Each row below holds a small network's activations on one input, seen along a few directions.
Each table varies a few parts of the input and shows all the possible inputs, shuffled.
A made-up example of a description, with smaller parts first: one of 2 separate values, together with either a single point or one of 9 places around a ring or (one of 4 places along a line, together with one of 5 places around a ring).
Shared parts are said once, and a part with two or three values counts as separate values.
In the rows, zero is written as 128.

Table:
x1: [141 126 127 130 140 140 117 156 195  51 145  77 197 171 192 150 161 111]
x2: [116 104 148 137 111 123 116 122  94 162 128 122  86  84  88 131  98 130]
x3: [ 90 157 148 138 141 121 145 120 121 152 118 140 128 154 133  86 145 146]
x4: [147 102 123 155 149 114  98 142 196  69 178  63 180 110 182 163 122  93]
x5: [103 137 113 121 101 106 148 109  93 152  72 127 136 160 125 124 148 106]
x6: [224  95  87 140 137 147  82 177 199  56 193 133 141  80 154 185  88 107]
x7: [126 152 138  93 129 150 158 124 107 127 113 162 117 155  99 110 155 164]
x8: [101 164 131 125 139 114 135 108 119 151 108 146 137 151 137  99 155 140]
x9: [ 69 132 142 133 117 127 127 127 108 163  85 122 125 158 122 108 142 128]
x10: [125 146 122 100 120 158 147 116  98 132  97 158 117 160  98 128 154 158]
x11: [145 130 123 134 131 121 116 106  98 160 137 134  95  77  93 149 106 126]
x12: [208 118  88 101 136 189 124 199 204  27 147 156 166 188 168 160 148 142]
x13: [107 132 150  99 121 156 167 132  93 135 112 147 113 163 104  93 133 160]
x14: [ 98 118 147 103 108 163 149 135  93 140  90 138 103 164  93 107 141 152]
x15: [115 117 111 143 108  88 131  97  90 167  95 117 120 110 125 127 117  93]
x16: [ 98 142 148 154 146  99 127 112 119 166 146 134 117 103 124 106 117 130]
x17: [175 101 129 104 131 181 147 176 176  19 149  93 168 181 155 149 157 153]
x18: [ 77 147 146 127 128 119 147 123 113 161 108 127 137 158 132  94 135 132]
x19: [ 83 115 142 149 120 108 110 108 109 176 111 116 110 111 118 116 118 112]
x20: [115 146 151 105 137 155 165 131 106 131 126 156 105 158 101  93 143 169]
x21: [144 132 139 125 130 111 125 105 109 151 154 141  95  70  95 132 105 136]
x22: [ 91 125 147 148 127 100 129 114 114 175 127 118 123 104 129 102 110 115]
x23: [110 148 131 140 146  95 118  96 120 170 137 139 121  98 128 116 125 121]
x24: [144 105 117 129  97 106 135 105  82 151 113 119  93  80  95 142  97 111]
x25: [182 114  81 151 148 125  72 169 232  71 169 121 179 109 202 174 115  80]
x26: [125 114 153 131 118 118 135 120 100 160 148 126  95  77  96 118  88 131]
x27: [ 96 164 116 131 134 121 123 106 112 156  94 141 136 155 130 128 155 131]
x28: [129 130 151 136 138 117 130 114 109 153 164 137  85  77  97 116  96 146]
x29: [107 145 114 147 138 103 106  91 118 176 117 131 120 101 125 135 128 116]
x30: [130 123 118  95  96 140 167 119  74 127  78 147 113 165  99 124 144 135]
x31: [174 136  82 133 145 145  96 184 223  50 146 137 194 184 214 163 146 104]
x32: [198  79 130 142 131 138 104 151 174  56 191  72 143  80 140 170 102 117]
Question: Changing only one part turns x14 into x9. The same change can be made to x30. Which row results?
Answer: x5
Question: What do these inputs look like to the network?
Answer: one of 4 places along a line, together with either one of 2 separate values or one of 6 places around a ring
Question: A walk changes only the place on the ring of 6. It starts at x19 and steps to x15. List the rest of the walk in order.
Answer: x29, x23, x16, x22
Question: Which other rows does x20 become when the place on the line of 4 takes its other values? List them by row number.
Answer: x3, x16, x28
Question: List by row number the other rows that have the place on the line of 4 in common with x28.
Answer: x2, x6, x11, x21, x24, x26, x32

Table:
x33: [ 70 162 131 177 148  63 104  80 108 197 118 118 137  92 140 117 124  99]
x34: [125 129 152  91 111 163 174 124  64 151 112 161  81 141  54 105 127 178]
x35: [194 131  78 120 146 151  96 192 227  47 163 162 192 161 206 160 127 106]
x36: [172 114 145 139 151 117 123 152 184  50 207  91 168 111 172 138 120 120]
x37: [153 100 140 119 142 166 131 173 191  49 168  74 182 157 168 149 133 121]
x38: [125 116 149 114 119 144 151 112  76 166 129 147  60  94  68 106 102 156]
x39: [ 71 169 136 107 126 119 158  87  87 168  72 148 131 180 116  92 178 147]
x40: [100 169 146  96 133 143 170  98  83 159  96 152 108 159  90  99 162 170]
x41: [157 117 106 140 140 167  84 186 206  43 144 124 174 176 179 163 154 138]
x42: [ 98 128 138 161 138  85 101  89 111 200 140 121  98  54 115 122  93 103]
x43: [124 103 149 144 113 104 121 111  92 192 143 129  71  53  81 118  78 120]
x44: [219  92  65 131 107 133  94 143 155  52 132 104 146 103 148 210 119  93]
x45: [ 56 135 130 126  91 110 157 117  81 189  40 132 118 184 126  85 147 111]
Question: What do these inputs look like to the network?
Answer: either a single point or one of 4 places along a line or one of 8 places around a ring
Question: A walk changes only the place on the line of 4. It starts at x35 and steps to x41. List the rest of the walk in order.
Answer: x37, x36

Table:
x46: [172 136 105 111 137 149 132 139 156  78 137 148 140 150 141 143 149 144]
x47: [ 60 153 136 136 108 100 136  99  71 201  64 141 110 149 108  98 145 128]
x48: [147 129 126 127 137 145 122 167 180  85 149 137 152 159 164 125 138 135]
x49: [105 128 161 104 118 142 183  91  46 167 106 132  70 120  52  96 128 169]
x50: [160 117 107 163 131  79  91 112 140 146 158  99 132  43 142 168  83  74]
x51: [ 51 171 164 134 152 100 145  79  97 189 115 123 129 133 124  84 149 137]
x52: [ 79 140 138 107  97 124 152 102  41 210  72 177  74 132  68  91 119 146]
x53: [159  84 142 168 137  97  79 120 146 148 201 102  92  10 114 152  61 102]
x54: [140 112 126 132 133 148 125 165 181  80 137 103 154 158 170 131 137 120]
x55: [154 130 119 117 134 151 133 160 159  84 144 147 154 163 146 133 138 140]
x56: [146 115 107 126 129 151 115 157 166  75 126 108 168 160 162 156 139 115]
x57: [163 121 106 109 123 150 125 145 154  72 126 119 163 159 145 160 150 127]
Question: What do these inputs look like to the network?
Answer: either one of 2 separate values or one of 4 places along a line or one of 6 places around a ring
Question: A walk changes only the place on the line of 4. It starts at x49 and steps to x52. List the rest of the walk in order.
Answer: x47, x51

Table:
x58: [130 115 123 130 118 120 121 110 104 154 121 130 100  95 106 134 110 120]
x59: [186 110  97 124 139 164 117 180 203  31 152 120 177 169 179 162 143 124]
x60: [130 128 144 132 137 122 125 120 121 146 152 128 108  91 112 123 109 134]
x61: [136 119 138 134 123 118 129 116 111 146 140 124 102  94 102 129 113 132]
x62: [113 141 120 118 117 128 146 121 106 140  90 135 126 155 125 119 143 128]
x63: [117 129 124 107 113 142 141 123 101 135  95 139 121 152 109 125 142 138]
x64: [102 140 146 118 132 133 144 128 125 131 121 128 143 162 132 108 148 140]
x65: [111 126 148 140 137 109 121 115 129 148 146 109 126  99 127 120 117 121]
x66: [196  97 100 143 143 139  94 169 207  50 185 107 167 111 179 174 109 101]
x67: [115 139 145 115 131 146 147 133 118 133 121 139 117 149 113 107 140 155]
x68: [ 99 152 126 130 126 122 128 129 124 139 105 142 146 163 141 116 147 130]
x69: [127 127 119 138 119 104 123 109 110 156 121 124 117 100 121 135 113 108]
x70: [111 134 127 151 133  98 109 115 130 157 130 127 126 100 138 124 116 109]
x71: [119 136 135 112 125 146 147 123 104 127 113 140 116 152 106 118 144 154]
Question: Changing only one part turns x65 into x64. The same change can be made to x58. Which row results?
Answer: x63
Question: What do these inputs look like to the network?
Answer: one of 2 separate values, together with either a single point or one of 6 places around a ring
